A small network was shown many inputs. Here are its activations along a few directions, one row for each input.
Each table varies a few parts of the input and shows all the possible inputs, shuffled.
Descriptions start from the smaller parts, as in this example, which fits no table here: one of 3 separate values, together with either a single point or one of 11 places around a ring or (one of 4 places along a line, together with one of 5 places around a ring).
Shared parts are said once, and a part with two or three values counts as separate values.
(in the rows, 128 means zero)

Other details of the inputs vary at random and push rows far along three fixed directions, the same in every table; ignore that.

Rows:
R1: [ 90 104  93  97 184 106 147 138 152 163 110 134]
R2: [101  87  93  87 165 114 136 137 143 160 132 117]
R3: [144 209 168 169 102 137 116 106 100 101 104 162]
R4: [135 119 120 144 101 120 124 115 131 128 127 138]
R5: [149  81 121 140  95 117 125 125 138 127 145 124]
R6: [154 145 183  88 156 167 112 174 104 108 185  91]
R7: [ 96 125 116 156  92 114 110 105 133 119 125 127]
R8: [139  38 105  89 161 128 151 166 157 149 158  88]
R9: [149  82 118 144 100 118 127 126 137 129 148 122]
R10: [126  85 119 121 145 109 132 135 145 138 133 118]
R11: [102 155 117 168 115 104 126  94 131 128  90 158]
R12: [107  86 102  89 172 109 142 146 158 154 122 129]
R13: [104 155 107 162 105 122 137  97 137 128  85 157]
R14: [111 121 125 149  96 122 109 117 127 116 140 118]
R15: [131 115 115 148 102 116 126 114 128 130 127 136]
R16: [118 123 111 165 107 121 137 107 137 128 109 135]
R17: [116 133 141  83 144 143 111 150 121 123 154 104]
R18: [124 119 117 162 115 108 134 114 142 131 113 147]
R19: [105 154 114 166 123 107 134 102 132 135  92 159]
R20: [154 151 178 140 109 153 106 144 103  95 170 107]
R21: [164 175 155 170  91 153 129 118 108 103 126 140]
R22: [101  86  96  80 156 113 131 136 144 154 128 120]
R23: [126 154 127  88 154 141 128 138 118 139 130 135]
R24: [146  83 121 144  98 117 122 124 131 126 148 118]
R25: [101  89 120 119 133 117 119 137 142 128 148 106]
R26: [100 105  97 120 137 108 129 114 139 150 120 127]
R27: [131 119 124 145  95 115 117 107 126 123 126 131]
R28: [105 117 129 156 103 117 113 118 132 114 136 124]
R29: [168  65 134 146  96 131 132 141 140 114 155 102]
R30: [153 150 151 115 135 156 131 144 114 116 137 118]
R31: [137 103 122 151  96 115 119 112 128 125 136 123]
R32: [131 112 116 148 104 125 137 119 143 125 116 134]
R33: [142 205 151 149 113 156 131 116 105 109 108 151]
R34: [100 156 111 162 100 117 130  89 132 123  83 150]
R35: [ 90 137 104 124 151 105 137 117 143 146  90 154]
R36: [142 190 154  92 161 167 136 149 104 122 124 129]
R37: [100 161 109 161 104 111 121  85 121 133  97 151]
R38: [130 118 121 157 108 126 134 113 133 124 120 123]
R39: [142 105 133 165 111 112 127 119 134 124 133 126]
R40: [143 206 162 149 128 142 125 122 101 113 110 156]
R41: [151 147 151 109 125 143 115 134 108 120 144 120]
R42: [ 78 183 125  96 153 138 114 124 115 132 117 130]
R43: [150  85 125 151 104 126 134 127 137 120 141 106]
R44: [ 88 144 101 125 138 121 136 107 138 137  87 140]
R45: [124 152 130  98 159 149 138 140 121 132 122 123]
R46: [150  84 128 145  98 127 132 130 139 117 138 114]
R47: [132 123 124  85 169 149 146 155 134 141 137 115]
R48: [ 91 158 129  82 166 142 117 142 119 137 138 113]
R49: [174 122 157 109 126 150 119 151 107 119 170 106]
R50: [106 110 103 122 138 120 138 121 143 138 111 122]
R51: [181 155 172 135  99 154 111 136  96 103 156 123]
R52: [126 149 133 103 169 133 137 143 128 138 124 137]
R53: [149  84 120 149 103 119 128 127 133 132 149 118]
R54: [132 116 131 154 115 111 125 117 135 123 120 134]
R55: [163 161 162  87 154 170 134 162 108 117 143 114]
R56: [154 150 160 117 148 141 124 145 112 119 142 121]
R57: [120 124 109 162 108 121 141 110 137 129 107 137]
R58: [145 132 149  99 163 138 129 155 122 129 143 120]
R59: [ 88 145  99 126 139 121 137 107 137 138  90 140]
R60: [150  87 127 143  96 118 119 122 128 123 150 114]
R61: [116 103 135 154  93 116 111 121 135 110 143 118]
R62: [130 113 115 153 107 125 139 120 137 126 117 131]
R63: [146 193 165  94 170 154 129 153 102 123 128 139]
R64: [121  56  96  83 160 114 139 150 148 158 150 104]
R65: [123 121 121 162 113 107 131 113 139 129 108 147]
R66: [103 154 116 167 116 106 128  98 131 129  91 160]
R67: [176 120 166 116 143 144 126 161 116 117 164 109]
R68: [108 107 114 119 146 106 131 124 145 139 112 132]
R69: [166 176 166 168 101 140 122 123 108 103 128 150]
R70: [168  66 128 146  99 132 138 143 143 118 156 107]
R71: [101 177 120  99 161 144 137 127 120 135  97 141]
R72: [171  66 139 148 107 119 130 145 144 120 157 116]
R73: [109 149 128  90 187 130 136 144 128 146 118 133]
R74: [184 156 180 168  94 143 114 131 105  95 144 133]
R75: [100 181 119  95 159 134 129 123 114 144 105 148]
R76: [153  88 123 146 102 123 128 128 134 130 152 120]
R77: [126 154 127  91 156 141 130 137 118 141 131 133]
R78: [120 123 112 157 100 120 137 110 139 125 103 140]
R79: [194 105 166 106 119 154 119 164 110 113 181 100]
R80: [110 151 120  77 163 133 130 137 121 145 119 136]
R81: [ 96 151 128  93 152 138 116 137 119 131 139 114]
R82: [107 179 128 107 174 132 137 131 125 143 104 152]
R83: [ 83  94 112  86 164 119 122 146 148 139 139 107]
R84: [ 83 137  92 122 137 109 129 104 134 149  98 147]
Each input here is: one of 6 places along a line, together with either one of 2 separate values or (one of 3 separate values, together with one of 4 places along a line).
Changing only the place on the line of 6 turns R11 into R39. The same change can be made to R24. Which row results?
> R2
Changing only the place on the line of 6 turns R9 into R77. The same change can be made to R33. Which row results?
> R21
Change only the choice among 3 separate values in R46. List by row number the other rows that result.
> R3, R22
Change only the place on the line of 4 in R47. List by row number the other rows that result.
> R8, R16, R38
Change only the place on the line of 6 in R74. List by row number the other rows that result.
> R3, R58, R66, R67, R73
Change only the choice among 2 separate values in R7. List by row number the other rows that result.
> R83

Rows:
R85: [128  28  91 124 109 112 140 141 170 136 145 105]
R86: [111 165 122  92 144 141 130 133 124 133 110 144]
R87: [147 143 136 177 101 140 136 119 119 115 130 133]
R88: [194 110 170 134 100 163 123 160 103  97 176  97]
R89: [121 137 134 152 118 116 125 112 137 118 108 145]
R90: [109 176 125 118 134 143 130 121 116 130 105 137]
R91: [ 84 109 100 172 116  95 130 105 146 133 102 145]
R92: [ 93 153 123 100 179 122 133 131 135 139 101 132]
R93: [187 115 152 148 109 130 124 132 112 120 153 120]
R94: [145 172 164 155 119 130 115 120 110 106 120 138]
R95: [125 171 128 119 148 141 139 117 126 134 104 148]
R96: [101 130 101 139 110 125 137 113 146 129 102 142]
R97: [132 131 149  93 133 153 113 150 115 115 164  95]
R98: [114 135 130 128 137 112 124 118 135 129 108 146]
R99: [ 84 132 111 135 147 114 135 121 145 138 105 132]
R100: [ 87  35  77 136 126  76 135 124 179 151 121 130]
R101: [166 177 165 149  91 158 122 117 106  95 121 137]
R102: [123 147 119 162 115 129 140 111 130 132 114 137]
R103: [127 164 135  85 159 146 130 137 112 131 113 124]
R104: [132  98 132 164 108 110 121 128 131 119 139 129]
R105: [ 87 175 123 135 122 130 106  96 117 129 123 135]
R106: [113 175 124 128 151 143 140 125 116 135 111 143]
R107: [ 72 115  68 144 139  95 147  96 154 165  86 149]
R108: [136 119 122 135 102 119 125 110 128 125 112 140]
R109: [141 135 147 174  72 126  96 101 110 109 158 122]
R110: [118 141 117  69 189 136 141 152 123 160 132 123]
R111: [ 79 143 111  96 145 133 122 126 130 134 124 116]
R112: [167 136 154 104 155 159 136 163 109 125 161 111]
R113: [108 175 122 130 121 131 126 111 113 131 100 146]
R114: [112  99 105 124 126 127 140 128 144 136 123 114]
R115: [136 143 150 177  96 115 114 117 110 109 129 146]
R116: [117 152 141 115 159 133 130 136 127 124 117 123]
R117: [141 159 145 105 134 152 126 141 108 124 133 121]
R118: [145 136 137 159  88 129 120 118 107 113 129 136]
R119: [120 140 137 152  85 131 106 112 115 108 140 119]
R120: [ 47 114  72 136 111  88 118  88 145 148  97 142]
R121: [111 106 101  68 198 125 147 147 143 162 122 114]
R122: [140 179 141 130 135 150 137 118 119 123 110 145]
R123: [121 137 117 172  84 124 132  92 136 114  94 144]
R124: [148 126 136 182  75 140 129 117 121 101 131 124]
R125: [119 121 125 193  91  98 122  95 139 115 104 140]
R126: [139  51 126 112 141 106 126 157 145 139 164 101]
R127: [139 110 116 196  45 104 119  94 134 113 115 152]
R128: [153 195 157 116 145 156 129 137  96 127 133 135]
R129: [154 103 133 132 101 128 123 134 119 124 146 116]
R130: [117 153 141 114 149 138 129 143 134 122 126 134]
R131: [101 102 100  60 186 128 142 147 143 153 116 108]
R132: [124 136 115 106 152 136 142 139 139 142 126 136]
R133: [108 115  93 123 143 109 143 109 147 153 100 148]
R134: [155 194 155 112 140 157 128 140 105 123 134 147]
R135: [129 173 130 116 147 133 132 115 119 138 105 155]
R136: [ 83 145 106 155 116  92 121  99 141 136  90 170]
R137: [145  69 113  97 154 118 139 154 138 155 158 107]
R138: [153  57 105 166  90  96 135 109 150 138 133 133]
R139: [122  92 122 161 109 109 131 115 154 120 119 128]
R140: [144 185 143 132 140 140 130 118 106 127 111 142]
R141: [118 138 112 141 135 121 136 119 122 141 117 144]
R142: [126 168 129  94 176 144 140 136 119 141 113 129]
R143: [134 135 120 157 108 132 139 119 139 127 123 142]
R144: [128  31 109 128 128  95 132 136 168 137 141 112]
R145: [ 95 143 113  48 196 150 142 157 130 152 120 113]
R146: [115 179 123 143 134 136 138 111 120 136 105 145]
R147: [ 83 164 121 132 151 116 127 119 124 133  99 151]
R148: [115  49 108 151 122 102 135 137 156 132 142 111]
R149: [ 90 131 111 123 143 103 126 123 145 140 107 153]
R150: [ 83 141  92 153 111 109 132  96 129 137  86 154]
R151: [161 190 184 167  99 141 108 126  94  98 138 139]
R152: [190 197 181 143 107 170 122 140  95 101 150 141]
R153: [117  61 110 133 108 109 109 119 144 135 167  98]
R154: [136 134 122 161 111 118 131 115 116 133 125 146]
R155: [165 180 160 137 132 158 132 131 104 113 130 126]
R156: [207 105 168 133 110 152 130 150 118 109 172 108]
R157: [161 121 163 113 145 132 119 152 118 116 152 110]
R158: [143 134 152 162 105 127 123 118 132 106 122 135]
R159: [101 170 119 135 127 140 133 116 117 124  99 142]
R160: [141  48 123 145 110 110 130 146 162 123 157 111]
R161: [151 129 160 120 118 153 105 139 111 112 181  94]
R162: [113 133 115  90 152 135 136 128 135 137 106 131]
R163: [164 128 148 132 102 142 124 128 119 110 134 126]
R164: [131  79 105 161  87  99 127 105 138 129 116 127]
R165: [104 106  99  70 197 129 148 156 137 163 132 119]
R166: [147 117 127 165  84 117 123 106 123 115 117 130]
R167: [107 137 113  98 156 136 139 129 133 136 105 120]
R168: [119  53 112  97 120 111 113 143 138 135 170  92]
R169: [ 81 148 112 134 148 113 132 117 139 139  99 140]
R170: [133 106 118 125 109 130 131 132 141 124 131 127]
R171: [146 101 124  84 174 129 139 152 131 149 142 110]
R172: [155 126 128 170  85 116 126 113 127 125 133 152]
R173: [171  89 167  92 156 147 126 182 125 120 185  84]
R174: [145  91 146  85 145 151 113 159 128 125 193  75]
R175: [174  73 161 105 141 137 123 176 129 120 186  86]
R176: [ 93 129 113 123 152  97 125 115 136 143  99 142]
R177: [158 106 158 115 102 145 105 149 111 106 182  90]
R178: [148  65 113  94 149 122 139 158 149 149 160 115]
R179: [119 166 134  89 158 152 131 145 107 129 122 128]
R180: [173  74 162 151 110 140 125 161 130 101 179  92]
R181: [100 158 111 111 136 123 130 106 128 137  86 153]
R182: [112 182 146  93 145 143  99 124  99 130 148 126]
R183: [159 177 162 125 122 160 124 132 101 105 125 122]
R184: [106 149 138  32 218 147 133 179 133 145 137 121]
R185: [131  80 122 164  97  93 121 110 147 124 123 138]
R186: [156 100 132 127  97 132 125 139 130 118 147 124]
What do these inputs look like to the network?
> one of 6 places along a line, together with either one of 2 separate values or (one of 3 separate values, together with one of 5 places around a ring)
Changing only the place on the line of 6 turns R163 into R162. The same change can be made to R103. Which row results?
> R131
Changing only the place on the line of 6 turns R150 into R88. The same change can be made to R149. Which row results?
> R184
Changing only the place on the line of 6 turns R87 into R165. The same change can be made to R114. Which row results?
> R117
Change only the choice among 2 separate values in R153. List by row number the other rows that result.
> R177
Change only the place on the line of 6 in R133. List by row number the other rows that result.
> R95, R122, R135, R138, R156
Change only the choice among 3 separate values in R110. List by row number the other rows that result.
> R113, R151
Start at R160 and move only the place on the ring of 5, one step at a time. The first step leads to R158. Which rows follow, in order?
> R92, R169, R148

Rows:
R187: [184  74 125 123  46 134 113 137 118 118 163 109]
R188: [129 160 171  98 196 140 137 151 139 119 108 109]
R189: [132 155 133  85 177 155 120 129  78 147 150 104]
R190: [198  76 150 146 102  97 129 123 148 121 128 139]
R191: [127 104 110 168 111 100 112  84 123 153 149 109]
R192: [142 157 138  60 186 133 144 140 113 136  84 159]
R193: [126  24  66 106  71 120 135 122 171 144 156 122]
R194: [  4 199 131  75 188  86  67 129 122 134 130 164]
R195: [ 59 130  88 159  83 119 130 101 140 121  92 113]
R196: [152  81 141 178  96 130 146 154 152 102 129 105]
R197: [192  65 139 127  58 131 105 117 106 106 152 105]
R198: [ 89 159 195  96 191  96  86 179 125 121 162 161]
R199: [155  70 149 162  74 140 113 123 118  81 152  65]
R200: [ 86 211  98 110 202 125 156 137 116 173  84 167]
R201: [ 41 151  76 192 117 121 159  92 182 128  50 176]
R202: [189 243 185 221 104 143 125  94  62  96 105 168]
R203: [144 109 104 152  89 101 146 120 145 134  89 170]
R204: [175  47 118  49 166 153 157 193 167 142 168 124]
R205: [111 194 111 185  78 153 128  86 102 132 139 157]
R206: [ 97 129  87 193 151  63 146  77 155 168  82 162]
R207: [108 183 140 180  56 172 125 102 122  79 129 125]
R208: [134  94  93 185 119 121 158 128 157 149 142 150]
R209: [185 131 157  85 140 176 123 179  80 138 211  78]
R210: [131 141 163  95 191 153 145 158 122 108 103 107]
R211: [ 79  27  50  12 187  82 125 126 177 192 118 104]
R212: [159 213 210  85 150 186  98 147  86  87 154  74]
Changing only one part turns R201 into R207. The same change can be made to R196. Which row results?
> R195
What do these inputs look like to the network?
> one of 2 separate values, together with either a single point or (one of 3 separate values, together with one of 4 places along a line)
Change only the choice among 2 separate values in R198. List by row number the other rows that result.
> R194

Rows:
R213: [243  92 183 134  87 148 117 151 109 115 207 114]
R214: [159  58 160 125 155 110 127 164 158 126 177 107]
R215: [110 147 112  92 163 175 158 141 125 133 108 113]
R216: [107 175 124 131 156 148 135 117 117 148 136 125]
R217: [153  58 115 114 133 141 145 144 138 136 151  59]
R218: [169 185 137 117 121 154 134 143 111 130 131 167]
R219: [ 98 159 143 135 181  94 118 123 117 133 107 150]
R220: [107 164  99 123 150  94 120  95 104 161  94 168]
R221: [146 206 197 125  81 155  77 138  74  98 162 141]
R222: [144 139 177 225  12 136  91 108 107  63 165 116]
R223: [ 93  84  61 201  90 108 153 106 163 148 121 133]
R224: [123  61 120 164 108 107 150 130 170 108  99 134]
R225: [154 167 130 101 122 161 143 125 114 121  92 159]
R226: [125 171 106 116 120 118 134  91 121 142  63 156]
R227: [ 93 165 136  96 138 131  88 114 127 110 116 127]
R228: [ 82  73  84 202 106  69 146 115 188 135  96 165]
R229: [ 75 175 100  96 105 135 117  94 115 120 110 135]
R230: [133 114 158  24 230 139 143 189 139 136 127  89]
R231: [119  39  91 111 173 108 136 145 134 167 171  76]
What do these inputs look like to the network?
> either one of 4 separate values or (one of 3 separate values, together with one of 5 places around a ring)
Change only the choice among 3 separate values in R216. List by row number the other rows that result.
> R213, R214
Change only the choice among 3 separate values in R226. List by row number the other rows that result.
> R217, R230
